These are the activations of a small neural network, seen along a few directions. Each row is one input.
In each table, some parts of the input vary, and every possible input appears once, in random order.
A made-up example of a description, with smaller parts first: one of 8 places around a ring, together with either a single point or (one of 2 separate values, together with one of 4 places along a line) or one of 11 places along a line.
Shared parts are said once, and a part with two or three values counts as separate values.
In the rows, zero is written as 128.

Other details of the inputs shift rows strongly along two fixed directions, in all tables alike. That doesn't count.

A family of inputs:
x1: [155  91 137 143 103 158 117 119 145 155 132 138  65]
x2: [156 133  97 107  69 169  93 173 186 153 184 124  44]
x3: [ 86 147 107  82 107 136 130 149 132 110 160 105 164]
x4: [171  65 152 186 164 122 132  69  99 157  83 163 104]
x5: [148 127 129 131  95 170 109 150 159 152 144 123  58]
x6: [ 83 122 136 108 132 125 149 119 104 119 101 113 195]
x7: [110 144 111  99 125 111 104 116 134  92 120 106 193]
x8: [ 96 149 112 109 121 115 144 149 128 106 117 121 184]
x9: [150 139 127 137 112 148 106 165 155 156 153 128  51]
x10: [178  92 133 196 166 142 147  82 129 146  81 171 112]
x11: [ 95 138 120 126 130 119 133  96 115  99 134 126 162]
x12: [105 112 147 147 161 111 151  84  93 122  72 148 205]
x13: [157 116 133 148 147 128 133 131 130 144 133 135  72]
x14: [165  70 131 158 139 144 137 102 141 147 119 155  91]
x15: [ 97 122 118 116 138  99 153 127 107 108 105 122 198]
x16: [171  58 143 184 163 129 151  87 124 130  85 176 107]
x17: [ 82 142 137 114 145 120 157 127 111 119 100 131 193]
x18: [ 89 167  94  71  81 132 111 177 137 100 175  99 141]
x19: [ 96 104 149 137 171 107 169  97  89 127  81 139 193]
x20: [103 174  73  74  73 119 102 164 135 135 166  92 154]
x21: [184 139 111 134 106 158  65 134 169 121 172 113  37]
x22: [ 79 155 123  85  83 146 126 151 142 118 135 113 166]
x23: [ 96 105 153 146 180 100 162 105  88 123  80 138 195]
x24: [ 79 171 113  72  84 147 111 170 127 119 171  78 138]
x25: [ 92 161 105  94 110 117 129 161 121 104 154  98 158]
x26: [100 138 102 105  96 114 115 116 132 116 146 118 150]
x27: [ 91 129 151 141 174 113 152 119  91 115 107 125 173]
x28: [138 151 193 129 173  63 155 127 107 124 114 132 189]
x29: [161  96 135 175 172 138 138  95 101 128 105 147  88]
x30: [190 152 194 155 160  97 127 139 134 142 156 133  77]
x31: [109 127 109 112 134 113 135 125 101 120 111 118 162]
x32: [143 101 154 167 168 139 147 103 109 141 115 145  92]
x33: [ 76 153 125  85  94 144 125 145 123 111 150 100 158]
x34: [165  83 141 162 165 113 148 110 121 151  96 155 101]
x35: [163 104 124 153 119 148 126 134 158 129 122 160  80]
x36: [158  93 137 183 144 139 136  75 143 130 103 169 101]
x37: [168 153  87 126  86 156  86 156 153 155 188 111  37]
x38: [108 155 115  98 119 115 135 161 139 129 129 122 148]
x39: [170 136  99 128  95 159  95 158 156 152 156 126  35]
x40: [122 132 131 134 152 122 125  95 137  89  88 135 199]
x41: [ 89 175 101  71  81 124  90 160 112 126 177  85 141]
x42: [200 154 183 149 137 108 117 155 159 155 155 139  64]
Each input here is: one of 3 separate values, together with either a single point or one of 5 places along a line or one of 8 places around a ring.
Question: The inputs of x4 and x12 match in every part but the choice among 3 separate values. If x28 is changed in the same way as x4 into x12, which row does it become?
Answer: x42
Question: The inputs of x40 and x7 match in every part but the choice among 3 separate values. If x36 is changed in the same way as x40 into x7, which row does it become?
Answer: x26
Question: Change only the place on the ring of 8 in x38. List by row number the other rows that result.
Answer: x2, x5, x8, x9, x17, x22, x35
Question: A walk changes only the place on the line of 5. It starts at x41 and steps to x29. List the rest of the walk in order.
Answer: x37, x11, x21
Question: Change only the choice among 3 separate values in x25. List by row number the other rows that result.
Answer: x8, x15

A family of inputs:
x43: [102 116 123 128 141 122 145 104 115 106 102 134 184]
x44: [117 139 132 117 130 120 127 135 116 127 136 117 135]
x45: [186 110 137 162 133 134 115 124 149 151 132 147  57]
x46: [131 100 165 167 180 119 160  90 101 123  87 150 151]
x47: [ 80 163  94  75  88 125 113 152 131 109 150  99 176]
x48: [171  97 147 176 165 122 137  97 123 137 104 154 103]
x49: [135 149 128 117 110 134 108 146 141 129 158 114  98]
x50: [129 141 138 121 126 123 128 137 136 123 133 126 137]
x51: [128 134 102 107  87 151 103 151 146 143 158 114  86]
x52: [ 95 142 131 111 144 104 145 126 100 115 117 118 188]
x53: [ 95 176 114  78 100 111 119 165 137 114 151 102 175]
x54: [190 103 143 172 139 143 110 116 141 150 139 143  36]
x55: [112 133 143 124 147 109 150 127 116 123 106 133 176]
x56: [131 117 110 123 107 143 119 135 139 136 142 127  98]
x57: [183  92 163 183 157 142 135 108 135 154 117 157  56]
x58: [152 129 139 132 119 136 122 146 145 145 143 131  84]
x59: [ 96 150 142 111 138 112 142 127 117 107 120 119 189]
x60: [144 143 119 121 114 126 107 141 136 135 155 117  96]
x61: [119  90 138 163 168 135 163  90 107 117  79 154 158]
x62: [123  87 142 163 167 129 159  80 102 124  75 155 163]
x63: [128 142  99 107  87 146  99 146 148 133 157 112  99]
x64: [154 130 126 129 116 127 116 149 143 148 146 128  83]
x65: [ 97 142 129 111 143 101 146 129 104 116 114 120 191]
x66: [132 125 110 129 114 149 118 132 142 125 136 128 105]
x67: [105 163  88  76  68 144  91 168 151 126 175  94 116]
x68: [ 93 114 125 125 141 122 151 106 105 114  97 133 188]
Question: The inputs of x44 and x54 match in every part but one. If x51 is changed in the same way as x44 into x54, which row does it become?
Answer: x67
Question: What do these inputs look like to the network?
Answer: one of 2 separate values, together with either one of 5 places along a line or one of 8 places around a ring
Question: Change only the choice among 2 separate values in x55. List by row number the other rows that result.
Answer: x53
Question: Change only the choice among 2 separate values in x60. List by row number the other rows that result.
Answer: x52
